Each row below holds a small network's activations on one input, seen along a few directions.
Each table varies a few parts of the input and shows all the possible inputs, shuffled.
Descriptions start from the smaller parts, as in this example, which fits no table here: ring(8) and (point or ring(11) or (values(2) and line(6))).
Shared parts are said once, and a part with two or three values counts as separate values.

A family of inputs:
row 1: [-23  -4  25  21  19 -26  -3   5 -21 -11  -6   8]
row 2: [-8 -2 -9 -4  8 10 15 -1  9 -3  7 -9]
row 3: [ -1  -7  -3 -11   0  14  12   2  24  -5  13 -14]
row 4: [  1   4  15  17   0 -31 -16   1 -25   1 -15  21]
row 5: [ 14   4 -12 -11 -13  16  -4  -2   5  10   0   1]
row 6: [ -2  -6  -6  -9   5  13  12   2  17  -3  12 -13]
row 7: [ 20  -1  -8 -17 -19  17  -4  -2  16   7   5  -5]
row 8: [-10   1 -11  -1   9  10  15  -2   8  -2   7 -12]
row 9: [-19  -2  19  18  19 -35   1   5 -15 -13  -5   9]
row 10: [ 11   8 -15  -4 -10  14  -2  -5  -2  11  -3  -2]
row 11: [ -1  -6  -5 -10   3  14  12   2  21  -6  12 -11]
row 12: [ 18   1 -10 -12 -14  17  -4  -1   7  10   1  -2]
row 13: [  0  -9  -3 -14   0  13  12   1  26  -7  16 -15]
row 14: [ 12   5 -13  -7 -10  14  -2  -4   0  11  -3   0]
row 15: [ 19   0  -7 -14 -19  18  -4  -1  14   9   3  -4]
row 16: [-27  -6  21  22  17 -15  -8   2 -25 -11 -10   2]
row 17: [ -8   0  17  21  -1 -12 -25  -2 -35   2 -21  13]
row 18: [ -6  -2  -9  -6   6  11  14  -1  11  -3   9 -10]
row 19: [ -4   2  21  20   0 -22 -19   1 -31   3 -16  19]
row 20: [-6 -3 -8 -8  6 13 13  1 14 -4 10 -9]
row 21: [ 14   5 -12  -9 -13  15  -2  -4   2  11  -2   0]
row 22: [ 19   2  -9 -13 -17  18  -4  -1  11   7   2  -1]
row 23: [-16   5  13  17  23 -45   4   3 -11 -14  -3  11]
row 24: [  4  11  10  15   3 -41 -13  -1 -22   0 -14  23]
Changing only one part turns row 1 into row 19. The same change can be made to row 3. Which row results?
Answer: row 15
What is each input in this table made of?
Answer: values(2) and (line(4) or line(8))
Change only the values(2) part in row 24. List by row number the other rows that result.
Answer: row 23
A walk changes only the line(8) part. It starts at row 10 and steps to row 14. List the rest of the walk in order.
Answer: row 21, row 5, row 12, row 22, row 15, row 7

A family of inputs:
row 25: [ 41   6 -33 -37 -30  38   7  -5  39  18  15 -11]
row 26: [  6   2  -2   3 -11  15 -11  -3 -16  11 -11   6]
row 27: [ 10   3  -2   2 -13   4 -14  -2 -10   7  -9   9]
row 28: [-10  -4   6   3  18 -22   9   4   4 -11   5   3]
row 29: [-13  -1   3   3  16 -14   8   0   3 -13   5  -4]
row 30: [ -7   1  10   8  17 -35  11   4   4 -12   6   5]
row 31: [-22 -10   3   5  12  13  10   0   1  -6   4 -17]
row 32: [  3  -1  -1   4 -13  19 -13  -5 -15  12 -10  -3]
row 33: [-18  -9   8   3  11   3   9   2   5 -11   7  -8]
row 34: [-11   3   6   6  17 -29  11   3   4 -11   6   4]
row 35: [ 14  12   2   3  -9 -22 -12   0 -11   8  -9  17]
row 36: [ 15   5   2   1  -8 -15 -13   1 -11   7 -11  16]
row 37: [ 12   7  -1   1 -10  -8 -15  -4 -12   6 -10  10]
row 38: [ 17   9   6   6  -9 -29 -11   1 -11   7  -9  19]
row 39: [-23 -10   5   4  14  19   7   4  -1  -7   6 -16]
row 40: [ 15  -3 -29 -34  -6  32  31   1  54  -2  28 -24]
row 41: [  2  -2   1   2 -11  25 -15  -1 -16  11  -9  -2]
row 42: [-15  -6   2   4  12  -2   9   2   5 -11   6  -5]
row 43: [-14  -3   5   5  14  -8   9   2   6 -11   4  -5]
row 44: [  7   0   4   0 -14   9 -14  -3 -10   7  -8   6]
row 45: [ 11   6   1   3 -11  -2 -14  -2 -10   7 -11   8]
row 46: [-20  -6   3   5  14   9  12   1  -1  -7   4  -7]
Changing only one part turns row 26 into row 46. The same change can be made to row 37. Which row results?
Answer: row 29
What is each input in this table made of?
Answer: values(2) and (point or line(10))
Change only the values(2) part in row 33. List by row number the other rows that result.
Answer: row 44

A family of inputs:
row 47: [ 22  16 -16 -11 -13   1   4  -5  14  12   0   0]
row 48: [  2  12  11  20   7 -46  -6   7 -36   9 -15  35]
row 49: [ -5  -5  -3  -1   3  14  14   1  12  -6   9 -10]
row 50: [-25  -3  24  25  24 -26   4   7 -24  -9  -8  21]
row 51: [  4   3 -16 -14  10  -3  15  -2  18  -8   8  -6]
row 52: [ 22 -14  30 -13 -23  -8 -23  10  16  -4   3  10]
row 53: [-28   6   6  17  12 -20 -13 -10 -12 -19 -11 -15]
row 54: [  2  -2   1  -5  -8  30  -6   1 -10  13  -2  -1]
row 55: [-10   9   3  16  -7 -14 -28 -16 -25  -7 -21  -5]
row 56: [ 10   0 -11  -7 -13  11  -2   0   5  11  -4  -3]
row 57: [-8 -8 -4 -2  5 17 10  4  9 -5  7 -9]
row 58: [ -8  -7  -8  -6   4   6  14   2  14  -2   5 -12]
row 59: [ 3 -3 -2 -6 -9 27 -6  1 -8 13 -3 -1]
row 60: [  4 -21  33 -11  -7 -13  -6  12  26 -18  14   0]
row 61: [ 16   5 -12  -8 -14   8   0  -6   3   8   3  -2]
row 62: [ 13   3  -6  -2 -14  18  -3  -1   2   7  -1  -1]
row 63: [ 16   8 -16  -8 -11   7  -4  -4   7   8   4   2]
row 64: [ 7 -1 -5 -4 -9 25 -6  1 -3 10 -4  0]
row 65: [ -2  -2  19  21   1 -25 -26  -7 -28  -3 -20   4]
row 66: [ 19   8 -16  -9 -11   3  -2  -6  10   9   1   2]
row 67: [-20  -5  23  23  21 -30 -12  -1 -16 -16  -8  -6]
row 68: [-11  -8  -2  -2   7  20  10   4   7  -3   6  -9]
row 69: [  4   9 -13  -9   4  -5  20  -3  23  -1  11  -8]
row 70: [-15  -9   5  -2   8  25  10   4   0   0   8 -10]
row 71: [ 10   0  -8  -4 -12  22  -7   2  -1   8  -2   0]
row 72: [ -2   1 -13  -7   6   2  12  -2  17  -5  13  -7]
row 73: [ 22  11 -19 -15  -7   3  -1  -5   9   4  -2   3]
row 74: [ -8   0  20  22   4 -21 -10   1 -36   5 -20  32]
row 75: [-15 -10   1  -3   8  22  11   3   2   1   7 -10]
row 76: [  1   0 -13  -8   6  -2  14  -3  19  -4  11  -7]
row 77: [-15   9  14  21  28 -51   8  13 -25  -5  -4  25]
row 78: [ -2  -3  -8  -7   3   3  16  -4  12  -5  13 -11]
What is each input in this table made of?
Answer: values(2) and (point or line(4) or line(11))
Changing only the values(2) part turns row 71 into row 57. The same change can be made to row 74. Which row results?
Answer: row 50
Change only the line(11) part in row 58. List by row number the other rows that result.
Answer: row 49, row 51, row 57, row 68, row 69, row 70, row 72, row 75, row 76, row 78
Change only the values(2) part in row 52. List by row number the other rows that result.
Answer: row 60
